A small network was trained on made-up records. Each row is its average activation on records with the value named, seen along a few directions.
Related values have similar rows: they may be neighbours, one step apart, or belong to one group.
In the rows, 500 means zero.
Random noise pushes rows far along 2 fixed directions. That doesn't count. These rows show it; they differ only by the noise:
[544 427 378 505 595 441 630 438 472 452 650 777]
[545 424 398 497 592 436 615 435 460 450 644 727]
[548 400 531 441 566 416 513 422 382 444 586 391]
[541 357 439 462 420 608 533 552 391 532 413 516]


PUGE, 9 values:
dilu: [667 437 672 572 252 566 373 624 615 571 183 360]
tezi: [408 587 602 377 570 517 583 431 521 383 506 312]
zego: [444 521 528 370 431 697 602 476 456 573 347 259]
lufab: [529 690 551 377 316 678 603 490 460 419 334 415]
zav: [417 547 578 488 789 134 324 460 468 326 743 260]
lon: [374 502 468 541 289 650 263 777 704 731 156 260]
pibas: [423 517 527 509 579 624 553 459 377 622 480 390]
gef: [457 520 354 658 573 458 283 557 652 680 568 627]
mopad: [596 419 587 616 139 658 424 637 375 496 364 678]
PUGE is arranged as 3 separate groups.
Q: List the group mates of lufab, in the order listed.
A: tezi, zego, pibas
Q: List the group mates of lon, in the order listed.
A: zav, gef

GOR, 10 values:
neb: [570 357 535 626 256 512 401 677 446 547 447 506]
zin: [423 524 459 413 437 733 546 486 446 636 334 499]
nidu: [601 398 644 524 491 397 427 563 432 483 442 367]
zeris: [628 421 463 476 343 492 524 536 517 523 415 617]
lani: [461 590 411 604 523 594 603 520 667 594 507 780]
niz: [550 417 581 392 522 457 486 488 367 529 494 385]
dob: [411 585 519 542 555 586 425 393 401 382 542 405]
busuv: [449 532 181 662 596 467 571 623 779 533 621 974]
nezaz: [490 538 486 393 511 477 572 418 460 459 502 568]
zoze: [404 622 437 468 639 528 608 457 602 424 578 501]
GOR is arranged as a line.
Q: A walk along GOR starts at busuv and steps to its neighbour lani. Put zin, niz, dob, nezaz in the order it reaches them.
A: dob, zin, nezaz, niz
Q: List every value one step from neb, in the order listed.
A: nidu
